A small network was shown many inputs. Here are its activations along a few directions, one row for each input.
In each table, some parts of the input vary, and every possible input appears once, in random order.
Descriptions start from the smaller parts, as in this example, which fits no table here: values(2) and (point or line(11) or (line(4) and ring(5))).
Shared parts are said once, and a part with two or three values counts as separate values.

Other details of the inputs vary at random and push rows far along three fixed directions, the same in every table; ignore that.

Rows:
R1: [  7   6  -8   1   2  -5   0 -11   5  -3  -1  -2  -3]
R2: [ 12  32  17 -10  24   3  12 -11 -42   3   4  28  20]
R3: [  6   4  -7  -1  -2  -4   2 -10   3  -4   4  -5   0]
R4: [ -3 -15   9  14   1  22  -3  17  21  -8  15   6 -26]
R5: [-17   1  -7   1  12  -2   2  27   1  15  -2  -1  15]
R6: [  9  11  45   9  24  36  12  12 -32 -11  26  43 -12]
R7: [-16   4 -14   5  14  -3   2  28   4  15   1  -3  14]
R8: [ 0 -3  6 -7 -4 -1  1 -8  4 -1 -9  1 -1]
R9: [ 1  1 -3 -6 -3 -4  5 -9  4 -5  3 -3  0]
R10: [ 1 -1  2 -4 -4 -2  0 -8  4 -2 -8 -1  1]
R11: [ -1  -2   1 -11  -4  -2   4  -8   3  -4   0  -1  -1]
R12: [  9   0  -6  10  -9  -7 -10  -9 -11   1  -1  -8  -4]
R13: [  3   3  -8  -3  -1  -7   5 -11   3  -7   6  -5  -1]
R14: [ 11  31   9  -5  25   0  11  -8 -37   4   7  22  19]
R15: [ 1  1 -1  0 -1 -5  2 -9  5 -5 -3 -3  1]
R16: [-20  -4  -5  -4   8   1   4  31  -1  17   0  -3  17]
R17: [-5 -5  2 -9 -3 -4  3 -3  7 -1 -7 -1 -1]
R18: [  4  -7   5   4 -12  -3 -12  -5 -10   2 -13  -1  -4]
R19: [  4  -9   4  -1 -13  -1 -13  -1 -11   6 -10  -4  -4]
R20: [ -2  -5   3 -14  -5  -1   4  -6   3  -1  -3   0  -1]
R21: [ -6 -13   0  24   4  13   4  17  22 -15  24  -2 -23]
R22: [  4  -6   2   3 -13  -3 -13  -4 -10   4  -7  -6  -3]
R23: [-14   5 -18   5  12  -5   4  27   1  14   8  -7  16]
R24: [ 2  0 -3 -4 -4 -3  2 -7  4 -3  1 -4  2]
R25: [  7  -2  -1   7 -11  -5 -11  -7 -11   2  -4  -7  -3]
R26: [ 4  4 -7  4  0 -6  1 -9  5 -5 -1 -5  0]
R27: [-18  -1  -3   0  10  -1   3  26  -1  15  -6   0  15]
R28: [-19   0  -8  -1   8   0   3  29  -1  16   1  -4  18]
R29: [  0   2  -2  -2   0  -7   5 -11   5  -8  -1  -2  -1]
R30: [ 6  5 -7  2  1 -6  1 -9  5 -4  0 -3 -2]
R31: [ 4  1 -3 -4 -5 -1  1 -8  3 -2  0 -3  1]
R32: [-18   3 -12   8  12  -5   4  27   2  13   0  -6  18]
R33: [ 0 -1  3 -4 -3 -3  1 -9  4 -3 -7 -1  1]
R34: [  5  -2  -2  12  -9  -7 -11  -8  -9  -1  -8  -5  -2]
R35: [  2  -2   0 -11  -6   0  -1  -5   4   2  -2  -1  -1]
R36: [ -1 -18   3  41  -3  17 -11  22  10 -11  20  -3 -29]
R37: [  4  -5   2   8 -10  -5 -12  -6  -9   1 -12  -4  -2]
R38: [  7 -13  23   8  -5  27   0   4   8 -15  16  13 -28]
R39: [  3  -2   3 -11  -2   1  -2  -5   5   3  -9   3  -4]
R40: [  5   3  -7  -1  -2  -5   2 -10   4  -4   4  -5   1]
R41: [-2 -1  2 -6 -2 -5  4 -9  5 -5 -5 -1 -1]
R42: [ 2 -3  4 -9 -4 -1 -1 -5  5  1 -9  2 -2]
R43: [ 1 -2  2 -8 -6  0  1 -7  3 -1 -2 -2  1]
R44: [  3   3  -6   4   1  -7   2 -10   5  -6   1  -5   0]
R45: [ 4  3 -2 -2 -1 -4  0 -8  5 -3 -4 -1 -1]
R46: [  4  -3   1 -15  -5   3  -2  -4   3   5  -5   2  -3]
R47: [ 4  2 -4 -6 -4 -1  0 -7  4 -1  1 -2  0]
R48: [  4   0  -1 -12  -4   2  -2  -6   4   3  -2   1  -2]
Description of these inputs: values(2) and line(4) and (point or line(5)).
- The inputs of R12 and R25 match in every part but the line(4) part. If R21 is changed in the same way as R12 into R25, which row does it become? => R29
- The inputs of R32 and R26 match in every part but the line(4) part. If R31 is changed in the same way as R32 into R26, which row does it become? => R3
- A walk changes only the line(5) part. It starts at R11 and steps to R43. List the rest of the walk in order. => R28, R35, R48
- Which other rows agree with R16 in the line(4) part and the values(2) part? List them by row number. => R6, R19, R20, R38, R46
